A small network was trained on made-up records. Each row is its average activation on records with the value named, seen along a few directions.
Values that are neighbours, or in one group, have similar rows; names and order tell nothing.
Random noise pushes rows far along 4 fixed directions. That doesn't count. These rows show it; they differ only by the noise:
-668, -114, 129, -357, 127, -106, -331, -72, -199, 60, 51, -42, -238, 493, -394, -353, 586, -88, 79
205, -121, -139, 60, 88, 83, -32, 37, 287, -362, -88, -109, -231, -122, 132, -168, -33, 9, 232
-308, 22, -24, -174, 26, 55, -100, 136, -240, 135, 3, -287, -91, 343, -60, -89, 358, 50, -136
-51, -110, -78, -84, 68, 51, -110, -4, 88, -214, -40, -156, -201, 71, -42, -159, 151, -15, 88
455, 65, -233, 144, -29, 214, 128, 233, 178, -229, -111, -296, -81, -218, 370, 96, -230, 136, -11
153, 103, -114, 49, 24, 125, 41, 279, 46, -43, -75, -200, -101, 4, 275, -40, -13, 130, 56


Rona, 14 values:
z3: 177, 251, -18, 32, -123, -101, -221, 63, 99, -43, 189, 134, -34, -234, -133, 235, -374, 39, -131
z1: -245, 105, 141, -351, -60, -20, -357, -353, -227, 98, 202, 0, 12, 166, -469, 144, -108, 51, -365
z13: -30, -66, 9, -77, -7, -8, -187, -303, 174, -325, -7, -123, -82, 16, -238, -98, -38, 54, 196
z11: -285, -141, 164, -300, 14, 23, 2, -136, -335, 93, 122, 138, 123, 123, -325, -128, 176, -285, 96
z10: -134, -80, 141, 198, -19, 35, 208, -21, -217, 245, -114, 206, -22, -42, 160, -28, 236, -15, -109
z6: 149, -280, -280, 338, 21, 38, 38, -304, 123, 14, -55, -318, -166, -61, 22, 137, 93, -18, -370
z7: 252, -202, -69, 218, -16, 49, 402, -67, 126, -213, -125, -228, 309, -217, 275, 128, -221, -153, -58
z14: -143, -20, 281, -28, 206, -226, -137, 6, 381, -168, 21, 671, -103, -202, -104, -144, 10, -342, 318
z4: -718, 258, 131, 8, -51, -154, 223, 331, -426, 936, 115, 285, 217, 656, 200, -99, 387, 220, 122
z2: 288, 120, 65, 343, 156, -151, 2, -62, 263, 3, -94, 173, 56, -193, 275, -179, -258, 228, 129
z8: -19, 120, 163, -188, -68, -97, 105, 183, -91, 42, 24, 263, 143, 111, -121, 19, -96, -166, 184
z12: 162, -28, -63, -42, 5, 30, -230, -239, 503, -540, -60, 144, -227, -316, -292, -207, -149, -20, 338
z9: 574, -345, -150, 35, -202, -64, 69, -249, 318, -297, 15, 258, 62, -360, -104, 326, -535, -32, -18
z5: 214, -234, -117, 167, 40, 81, 248, -199, -212, -85, 5, -279, 271, -291, 84, 204, 113, -157, -161
Rona is arranged as 3 separate groups.
Which other values are in the same group as z10? Give them in the order they are listed.
Answer: z11, z7, z14, z8, z5
Which other values are in the same group as z2? Give them in the order they are listed.
Answer: z3, z1, z13, z6, z12

Zaru, 14 values:
k7: 78, -17, -99, -214, -170, 146, 7, -289, -483, -181, 122, -254, 107, -327, -416, 558, -147, -244, -897
k4: -94, -16, -93, 165, 106, 99, 55, 21, -68, 275, -59, -364, 60, 388, 287, -146, 239, 137, -51
k6: 67, -94, 61, 193, -117, 59, 64, 14, 157, -84, -163, -397, -161, 1, 106, -131, 109, 22, 64
k5: -58, 32, -68, 67, -19, -59, -158, -12, 264, -168, 86, -56, -167, -65, -4, 0, 64, 0, 136
k13: 523, 272, -12, -3, 154, 190, 358, 502, 78, 190, 37, 189, 285, -170, 381, 149, -484, 196, -55
k10: 128, -217, -153, -42, -165, 231, 253, -41, -164, -186, -204, -488, 206, -153, 103, 69, 92, -74, -65
k9: 138, -206, -143, -1, -8, -135, 43, -258, 128, -120, -81, 361, 124, -113, -126, 78, -123, 14, 10
k12: 97, -120, -123, -15, -120, 195, 153, -94, -21, -423, -58, -253, 89, -238, -224, 69, -68, -220, 168
k1: -74, -236, -74, 448, 37, 6, 396, 181, -162, 185, -118, -213, -36, 193, 347, -3, 346, -25, -126
k11: 267, 32, 289, -82, 29, -129, -37, -90, 54, -74, -98, 353, 71, -313, -23, 27, -329, -81, 133
k8: -140, 436, 109, -238, -146, -7, -326, 212, -91, 350, 154, 135, -1, 164, -162, 148, -199, 245, -128
k2: -99, 229, -38, -106, 56, 25, -266, 114, -23, 31, 96, -39, -82, -25, -20, 61, 85, 6, -184
k3: -112, -164, -42, 25, 9, -163, 39, -122, 202, 21, 172, 322, -22, 30, -16, -165, 41, -39, 103
k14: -121, 254, 41, -162, -32, -73, -280, -93, -179, 223, 94, -20, -99, 340, -44, 117, -68, 207, -72
Zaru is arranged as 3 separate groups.
Which other values are in the same group as k7? Give them in the order they are listed.
Answer: k13, k9, k1, k11, k3
Which other values are in the same group as k5? Give them in the order they are listed.
Answer: k4, k6, k8, k2, k14

Dudep, 10 values:
w10: -700, -119, 277, -173, 302, -128, 116, 155, -459, 214, 62, 478, 40, 472, -62, -378, 552, -308, 572
w4: 534, 211, -238, 338, 95, 284, 388, 455, 280, -378, -251, -531, 27, -351, 597, -32, -203, 18, 199
w6: 220, -714, -260, 390, 62, -65, 402, -316, 220, -79, -110, -207, 51, 82, 121, -50, 261, -12, -254
w2: -2, -248, 23, 258, 274, 87, 20, -33, -48, -288, 107, -500, -154, -119, -30, -384, 248, -174, 493
w9: 738, -47, -183, 182, -96, 294, 769, -6, -67, -486, -295, -315, 357, -648, 343, 458, -382, -207, -180
w7: -300, 130, 219, -569, -386, -107, -260, -135, -599, 345, 139, 786, 108, 15, -459, 533, -91, -116, -549
w1: -98, 68, -125, 319, 53, -35, -84, 304, -82, 512, 28, -440, -243, 486, 343, -159, 327, 452, -187
w8: 134, -180, 19, 150, 17, -282, -126, -331, 326, 167, 261, 350, 111, -33, -184, 105, -287, 108, -129
w5: -162, 675, 139, -3, -102, 167, 48, 804, 178, 339, -196, -101, 25, 237, 598, -158, -19, 190, 261
w3: 224, 29, -282, 600, 294, -78, -180, 238, 599, 104, -41, -9, -300, 60, 582, -497, -40, 530, 667
Dudep is arranged as 4 separate groups.
Which other values are in the same group as w9? Give them in the order they are listed.
Answer: w10
Which other values are in the same group as w1? Give them in the order they are listed.
Answer: w3
Which other values are in the same group as w5? Give them in the order they are listed.
Answer: w4, w2
